These are the activations of a small neural network, seen along a few directions. Each row is one input.
In each table, some parts of the input vary, and every possible input appears once, in random order.
Descriptions start from the smaller parts, as in this example, which fits no table here: values(3) and (point or ring(11) or (line(4) and ring(5))).
Shared parts are said once, and a part with two or three values counts as separate values.

Other details of the inputs shift rows strongly along two fixed directions, in all tables alike. That doesn't count.

Table:
x1: [ 27  14   4 -28   2  38  -3  30  16  -7  -4 -50]
x2: [ 56  15  17 -60  17  63  -8  45  23 -16  -1 -68]
x3: [-42 -25 -52 -19 -53  30  49  69 -46   3 -17  17]
x4: [-44   2 -25 -10 -72  26  58  64 -68   5  15 -18]
x5: [ -2 -19  10   1   6   1  12  -6  -5   2  17  30]
x6: [ -9  20 -21 -22 -25   8  11  36 -23  -8 -21 -32]
x7: [  5 -14   8  33  30 -24 -24 -49  36   9  -1  32]
x8: [-58   5  -5  51 -50 -32  28 -12 -41  16  24  15]
x9: [ 62 -13  19 -70  35  70   0  45  23 -16   1 -20]
x10: [-56  11  10  72 -34 -68  13 -52 -37  16  34  30]
x11: [-56  15   1  58 -37 -59  18 -33 -47  13  26  27]
x12: [-60   9 -11  46 -48 -39  26 -13 -45  14  19  15]
x13: [ 27  15   4 -31   1  35  -3  27  11  -8  -4 -50]
x14: [  6  16   5 -11  -6  13   3  13  -3  -3   6 -30]
x15: [-62  13   3  82 -31 -80   3 -64 -30  18  26  36]
x16: [ 43  27  44  31  63 -43 -68 -84  69  -1   3 -19]
x17: [ 33  21  16 -37   7  30   0  31  -6 -14   8 -40]
x18: [ 19  21  25  12  23 -17 -27 -33  22  -3  10 -19]
x19: [ 25 -13  43  42  54 -32 -42 -79  55  10  18  39]
x20: [ 66  -9  14 -73  39  62  -4  48  16 -21  -5 -18]
x21: [-52   4 -48  -8 -72  20  48  66 -54   2 -16 -25]
x22: [ 74  20  39 -69  32  60  -7  43  15 -23  12 -65]
x23: [-49  13 -39  -2 -61  -1  45  49 -69  -1  -4 -10]
x24: [ 29  10  31 -18   6  27  -2  10   8  -6  21 -37]
x25: [-51   6 -49 -13 -72  17  46  66 -55   4 -20 -26]
x26: [-38 -11 -30  23 -15 -37   7 -12 -21   6 -21  44]
x27: [-38 -24 -38 -24 -51  29  56  66 -61   2   1  24]
x28: [-44   6 -26 -15 -70  20  59  67 -76  -1  15 -13]
x29: [ 57  -3  37   9  81 -21 -61 -71  74  -4  -3  16]
x30: [ 48  -9  28 -13  59   9 -36 -31  52  -6  -1   8]
x31: [ 22  -7   2  -2  37 -13 -31 -28  38  -3 -21  17]
x32: [-49 -25   2  66 -18 -48  15 -47 -18  20  24  66]
x33: [-48 -23 -30  23 -36  -9  32  11 -32  11   2  43]
x34: [-37 -13   3  54  -1 -59   3 -52 -21  14  18  70]
x35: [ 58  -7  53  21  82 -20 -62 -83  80   4  13  20]
x36: [ 60 -14   7 -68  33  70  -6  45  29 -15 -10 -24]
x37: [-48  12 -45 -16 -66  10  48  70 -70  -4 -11 -19]
x38: [ 20 -12  11  20  42 -18 -39 -49  53   4 -15  19]
x39: [ 62 -11   7 -72  36  64  -7  46  24 -21 -10 -21]
x40: [-44 -15 -16  64  -2 -64 -15 -63   9  21 -12  58]
x41: [-35 -19  -8  28 -17 -27  20 -15 -30   8  15  54]
x42: [  9  12  11  -8  -9  18   4  12  -3   0  12 -31]
x43: [-39   4 -20   2 -58  15  43  44 -47   5  12 -14]
x44: [ 54 -14  50   5  63   0 -39 -53  57  -1  18  14]
x45: [  6  10  28  15  -3   1   1 -13   6   3  26 -18]
x46: [ -3  17  28  56  18 -45 -33 -70  34  12  16   0]
x47: [ 63  17  14 -63  26  62 -19  42  38 -16 -13 -74]
x48: [-18 -22 -41 -32 -30  35  29  59 -26  -3 -26   4]
x49: [-55 -17 -29  46 -20 -48   8 -30 -18  14 -12  52]
x50: [ 62 -16  14 -65  32  73  -2  47  30 -14  -3 -21]
x51: [-39 -27 -29  -9 -48  21  51  48 -54   6   8  31]
x52: [ 25  17  -5 -48  -2  42  -2  45   6 -13 -20 -58]
x53: [ 54  -8  20 -13  61  10 -48 -31  74  -4 -22  -4]
x54: [-63  15  -7  82 -26 -77  -1 -65 -18  21  12  27]
x55: [ 60 -14   2 -67  34  68  -7  45  31 -14 -17 -27]
x56: [-10  19  18  64  18 -61 -44 -83  46  14  -5   0]
x57: [ 58  16  29 -63  19  63  -2  44  17 -16  10 -62]
x58: [ 64  23  22 -54  36  45 -25  23  36 -21  -6 -61]
x59: [  1  23  16  23  11 -30 -18 -32   3  -1  10  -7]
x60: [ -5  16   5  26   4 -24 -24 -32  20   5  -8 -19]
x61: [-47 -19 -20  33 -28 -32  25  -9 -39   9  11  57]
x62: [ 58 -15  -1 -67  33  65 -11  46  34 -15 -21 -28]
x63: [-15 -15 -32 -24 -17  16  28  44 -36  -5 -13  19]
x64: [-40  15 -36  -9 -52   0  31  47 -54  -3 -17 -19]
x65: [ 31  -7  48  35  62 -43 -41 -80  40   2  21  43]
x66: [-62  14 -23  58 -38 -62   7 -33 -30  11  -4  15]
x67: [ 65 -10   6 -73  44  64 -17  42  41 -18 -22 -29]
x68: [-43 -20 -52 -14 -45  10  40  50 -48  -2 -22  24]
x69: [-23  13 -35 -28 -46  19  28  58 -37  -7 -21 -33]
x70: [ 18  21   9  -6  15  -3 -25 -13  31  -3 -16 -36]
x71: [-10  -8   8  42  26 -52 -21 -61  10   8   6  53]
x72: [-43 -15 -12  55  -3 -55  -1 -51  -6  18   1  58]
x73: [-29 -13 -14  37   2 -45  -7 -37   0  10  -6  49]
x74: [ 53  -8  54  13  71 -19 -45 -69  57  -3  20  26]
x75: [  5  -7  -3   9  28 -23 -23 -27  17  -2 -19  26]
x76: [ -3   8   4 -29 -33  35  35  50 -37  -6  18 -33]
x77: [-39   5 -38 -13 -62  25  42  64 -43   3  -8 -28]
x78: [-39  15  -4  50 -15 -51  -8 -41  -4  12   2   5]
x79: [ 16 -10 -16 -37  11  23   3  33  -3 -10 -19   5]
x80: [ 43  -3  30  19  74 -32 -65 -80  80   2 -17  18]
Description of these inputs: values(2) and line(5) and line(8).
Changing only the line(5) part turns x80 into x31. The same change can be made to x27. Which row results?
Answer: x61
Changing only the line(5) part turns x8 into x11. The same change can be made to x43. Which row results?
Answer: x17
Change only the values(2) part in x28. List by row number the other rows that result.
Answer: x41
Change only the line(8) part in x10. List by row number the other rows that result.
Answer: x15, x16, x18, x28, x58, x66, x69
Change only the values(2) part in x66. List by row number the other rows that result.
Answer: x68

Table:
x81: [-64 -19 -32  47 -40 -31  32  -7 -42  17   4  55]
x82: [ 15 -23  -2 -19  11  32   1  11  19   3   2   5]
x83: [-47   1 -26  52 -13 -56  -5 -38 -21  15  -7  35]
x84: [  0   7  -3 -22 -24  31  24  47 -15  -6   0 -29]
x85: [ 24  23  15  -3  23  -6 -28 -18  20  -3  -3 -35]
x86: [-31   2   3  35 -26 -25  13 -15 -27  10  16  16]
x87: [-54  -6   0  57 -30 -47  19 -35 -37  19  27  36]
x88: [-35 -21 -24  20 -30  -2  20   6 -15  12   0  30]
x89: [ -5  27   6  17   8 -35 -18 -31  -4   0   4 -10]
x90: [ 40   8  29 -20  24  29 -13   2  28  -5   8 -31]
x91: [-11   0   8  62  31 -59 -36 -78  33  11  -1  35]
x92: [ 42   6   6 -29  39  12 -22   4  21 -18  -8  -8]
x93: [  7  22  19  19  16 -32 -21 -35   6  -6  10  -6]
x94: [ 34   7  -2 -23  36  18 -26   0  32  -6 -19 -22]
x95: [-13   9 -18  11   6 -30  -9 -16 -13   0  -7  17]
x96: [ -6 -22 -15 -15  -7  22  22  27 -23   1   5  20]
x97: [ -6  -6 -24 -26 -19  16  27  50 -35 -12  -5  15]
x98: [ 24  -5   2 -25  20  16  -2  13   0 -11   3  14]
x99: [ -5  -2 -34 -25 -16  28   9  38  -4   0 -22 -18]
x100: [-31 -13 -15 -73 -72  38  65  88 -60  -7 -32 -23]
x101: [ 22  22   6 -20  14  17 -15   7  17  -4  -8 -46]
x102: [-51 -13 -17  22 -51  -2  36  11 -36  17  17  11]
x103: [-13  -9 -37 -28 -29  30  30  62 -38  -9 -15  -4]
x104: [ -7   2  32  53  23 -41 -22 -74  24  17  26  19]
x105: [-64   3 -22  54 -53 -40  19 -17 -28  15   5  11]
x106: [ -3 -19   3  18  20  -7  -4 -27  12  10   9  32]
x107: [-49 -14 -42  20 -45  -8  26  18 -27   9 -11  19]
x108: [-12 -23  31  29  30 -69 -33 -86  38  10 -27  59]
x109: [ 13  -9  12  26  25 -16 -29 -38  47   6  -4  16]
x110: [-29  13   2  29 -23 -38  12 -11 -30   1  15  16]
x111: [-11   1 -12 -19 -41  33  28  51 -15  -2  -2 -28]
x112: [ 40  17  23 -19  24  16 -22   1  23 -12  -1 -41]
x113: [ 27  16  13 -18  13  22 -11   9  19  -9  -3 -41]
x114: [ 36   3  25 -18  15  32 -15   1  36  -2   6 -33]
x115: [ 24   8  33   3  30 -11 -16 -32  12  -2  26   2]
x116: [ 47  -9  15 -27  38  29 -18   5  28  -9  -3  -2]
x117: [-15  12 -24 -20 -36  26  18  42 -17   1 -11 -41]
x118: [ 38  15  32 -18  27   9 -16  -8  15 -11  16 -16]
x119: [ 42  13  30 -19  22  19 -16   6  25 -10   4 -33]
x120: [ -3 -12 -25 -29 -22  31  28  59 -28  -8 -11   3]
x121: [ 46  -9  17 -34  46  24 -15   1  20 -11   9   8]
x122: [ 43  -4  11 -24  36  27 -18   9  38  -9 -11  -9]
Changing only one part turns x98 into x118. The same change can be made to x122. Which row results?
Answer: x84
Changing only one part turns x87 into x96. The same change can be made to x85. Which row results?
Answer: x83
What is each input in this table made of?
Answer: values(2) and (point or (line(4) and line(5)))
Change only the line(4) part in x83. List by row number the other rows that result.
Answer: x94, x95, x99
Change only the values(2) part in x86. List by row number the other rows that result.
Answer: x116

Table:
x123: [ 13 -14  34  33  35 -22 -33 -79  65  18   4   8]
x124: [-18  -1 -18  53  27 -61 -21 -58   3   9 -14  58]
x125: [-30 -27 -34  16 -23  19  26  27  -3  11   4  16]
x126: [-24 -22  29  56   4 -45  -8 -67   4  18  22  43]
x127: [-31   6  10  59 -12 -66 -21 -63  22   9 -15  15]
x128: [ -3   6  12 -19 -18  -8  25  19 -30 -11  10   6]
x129: [-30 -11  -3  50  -5 -58 -24 -69  21  19 -17  33]
x130: [-72 -33 -54  13 -72  27  72  71 -84   3  14  45]
x131: [-12  12  -6 -19 -14 -14  12  24 -25  -6 -25  -7]
x132: [ 57   2   9 -80  42  47 -16  27  20 -20 -36 -30]
x133: [ 96  32  42 -60  70  42 -39   5  40 -33  17 -58]
x134: [ -7  -8  21   1 -27  10  29  23 -21  -2  15  -7]
x135: [ 65  -5   8 -64  49  56 -11  38  20 -28   4  -2]
x136: [ 22  10  50  27  35 -17 -39 -63  72  11   5 -16]
x137: [ 38  23   2 -28  22  29 -35  21  34 -17  -9 -64]
x138: [ -7  13   2  11 -20  16  15  20 -31   3  30 -20]
x139: [ -6 -14   1 -29 -10   0  19  17 -30  -3   9  22]
x140: [-35  23 -33  11 -23 -26  12  21 -52   1  -4 -10]
x141: [ -6  17 -29 -25 -43  54  34  58 -24  11   7 -50]
x142: [-10 -11 -43  -4 -16  16   1  28   1   5 -22  16]
Changing only one part turns x124 into x132. The same change can be made to x135. Which row results?
Answer: x139
What is each input in this table made of?
Answer: line(4) and ring(5)
Change only the line(4) part in x123. List by row number the other rows that result.
Answer: x125, x136, x141
Change only the ring(5) part in x141. List by row number the other rows that result.
Answer: x133, x137, x138, x140

Table:
x143: [ 24 -12  27 -64  14  45  15  33  -8  -9   8   0]
x144: [ -8  17  16  27  21 -53 -28 -70  28  15 -21  -7]
x145: [-61 -21 -69 -25 -98  22  66  96 -81  -5 -26  11]
x146: [-54 -25 -40  15 -62  -4  51  44 -68   7 -16  39]
x147: [ 28  41  27  30  47 -37 -57 -61  36   5   9 -39]
x148: [-58  23 -35  20 -76 -16  42  46 -76   2  18   1]
x149: [ 56 -10 -15 -56  36  50 -22  43  53 -21 -26 -20]
x150: [-71  -2 -31   0 -77 -19  48  43 -58   4 -13  19]
x151: [ 44 -22   6 -31  58  36 -20  -6  38  -4   7  29]
x152: [ 26  23  43  46  43 -40 -36 -51  21  -1  29  -3]
x153: [ 54  -2  34 -61  30  45  -3  40  22 -15 -16 -33]
x154: [ 39   3   5  22  80 -26 -73 -77  87   4 -26  -4]
x155: [-45  19   6  81 -21 -94  -6 -81  -4   9  13  39]
x156: [-66   0  13  80 -18 -79   8 -85 -38  17  43  76]
x157: [ 25  13  15 -33   4  37  18  32 -34  -8  40 -14]
x158: [ 63   1  -6 -67  36  52 -31  30  39 -13 -42 -64]
x159: [-66 -33 -12  70 -26 -69  12 -60 -43  25  21  87]
x160: [ 10 -28  18   5 -37  91  21  28  57  29  25 -62]
x161: [-26 -21 -46  -4 -20  21  36  52 -26  -1 -18  38]
x162: [ 55   3   9 -84   5  82  25  94  -9 -38  -7 -61]
x163: [ 30  32  36  28  60 -44 -65 -89  63  -4  -4 -32]
What is each input in this table made of?
Answer: point or (line(4) and line(5))
A walk changes only the line(5) part. It starts at x147 and steps to x163. List the rest of the walk in order.
Answer: x144, x158, x154
